Each row below holds a small network's activations on one input, seen along a few directions.
In each table, some parts of the input vary, and every possible input appears once, in random order.
Descriptions start from the smaller parts, as in this example, which fits no table here: ring(5) and (point or ring(9) or (values(3) and line(6))).
Shared parts are said once, and a part with two or three values counts as separate values.
In the rows, zero is written as 128.

Other details of the inputs vary at random and push rows far along two fixed directions, the same in every table; ignore that.

A family of inputs:
x1: [130 164 148 152 117 127 160 121 159 130 198]
x2: [128 167 150 171 131 135 155 129 128 112 189]
x3: [104 146 124 104 137 147 123 124 162 156 131]
x4: [110 165 157 120 123 147 136 138 175 138 177]
x5: [133 176 130 150 126 128 154 131 119 133 162]
x6: [147 142 134 151 121 141 136 116 116 106 165]
x7: [102  82 144  64 119 112  91 153 215 146 129]
x8: [ 99 137 154  80 135 139 100 118 215 172 162]
x9: [131 126 157 152 113 109 153 157 126  66 184]
x10: [145 136 116 157 125 138 138 109  86 111 133]
x11: [121 136 153 110 107 154 124 124 158 132 152]
x12: [145 137 173 155 109 119 169 147 135  58 204]
x13: [144 108 162 113 115 124 141 153 190 119 176]
x14: [120 108 112  94 138 133  77 100 129 167  71]
x15: [114 131  74 148 166 127 114 104  65 155  49]
x16: [150 121 160 159 123 128 163 160 128  87 179]
x17: [110 122 152  62 111 162 100 120 211 154 152]
x18: [144  88  88 137 158 108 114 134  58 138  34]
x19: [101 148 138 114 132 145 125 128 157 152 133]
x20: [118 102 125 112 131 112 118 144 135  98 125]
x21: [101 101 116  51 121 144  67 105 185 193  59]
x22: [126 123 132 102 108 139 116 108 158 150 127]
x23: [118 109 115  94 132 136  89  99 131 166  82]
x24: [126 102 140  93 120 111 114 129 170 118 119]
x25: [127 116 169 111 107 111 142 166 186 100 213]
x26: [158 122 149 154 126 129 166 157 130  84 185]
x27: [158 172 157 151  95 137 164 131 127 101 207]
x28: [126 163 121 144 130 128 150 123 111 142 140]
x29: [126 131 106 130 130 141 105 118  83 140  63]
x30: [153 109 105 173 149 113 144 132  38  94  66]
x31: [107 129  84 152 163 127 110 107  60 157  40]
x32: [132 137 157 106 101 144 135 116 167 133 183]
x33: [147 186 113 192 132 130 177 134  70 101 162]
x34: [ 97 135 147  79 121 141 115 117 218 175 154]
x35: [128  96  85 139 139  87 112 132  68 114  45]
x36: [166 156 124 194 107 121 169 112  68  96 162]
x37: [110 135  89 133 153 135 123 111  92 154  75]
x38: [134 168 138 166 135 135 157 126 130 111 192]
x39: [143 103 118 147 128 105 138 157 111 117 119]
x40: [155 150 124 195 124 130 149 118  54  92 138]
x41: [ 97  78 116  94 143 114  86 151 135 137  68]
x42: [115 133  75 141 157 120 119 104  58 168  42]
x43: [116  87 116  79 142 110  89 121 136 138  59]
x44: [144 150 135 127 102 135 132 123 140 130 147]
x45: [118 158 136 157 129 139 157 126 117 124 159]
x46: [156 119 143 142 130 127 157 141 125  86 160]
x47: [148 120 181 106 113 127 151 144 191 102 206]
x48: [148 101  83 174 152 109 139 154  37 103  74]
x49: [140 155  87 188 149 110 140 110  53 135  88]
x50: [107  87 117  83 136 102  90 136 139 133  78]
x51: [163 138 128 183 124 109 177 139  68  51 162]
x52: [ 89  89 128  57 136 153  57 102 179 183  63]
x53: [109 145 121 109 128 133 122 119 162 168 118]
x54: [135 175 127 156 120 125 155 130 126 133 158]
x55: [137 131  82 136 138 137 108 113  59 137  50]
x56: [137 112 146 155 126 120 149 169 120  95 162]
x57: [ 92 127 142  73 138 139  96 112 204 183 134]
x58: [126  94 139 103 131 116 117 159 157 135 135]
x59: [175 128 120 185 127 103 173 134  65  82 127]
x60: [122 124 136 101 116 153 119 113 156 136 143]
x61: [139 122 100 139 131 123 103 101  92 145  73]
x62: [105 104 117  93 130 149  88 106 128 161  65]
x63: [143 145 126 136 112 135 139 116 102 128 133]
x64: [ 99  86 151  62 125 127  97 159 219 130 156]
Each input here is: line(4) and (ring(6) or (values(2) and line(5))).
Changing only the line(4) part turns x61 into x14. The same change can be made to x53. Which row results?
Answer: x28
Changing only the line(4) part turns x11 into x63. The same change can be made to x4. Which row results?
Answer: x5
Change only the line(5) part in x61. List by row number the other rows that result.
Answer: x21, x22, x36, x44
Change only the ring(6) part in x58. List by row number the other rows that result.
Answer: x18, x25, x43, x47, x50
Change only the values(2) part in x44. List by row number the other rows that result.
Answer: x54
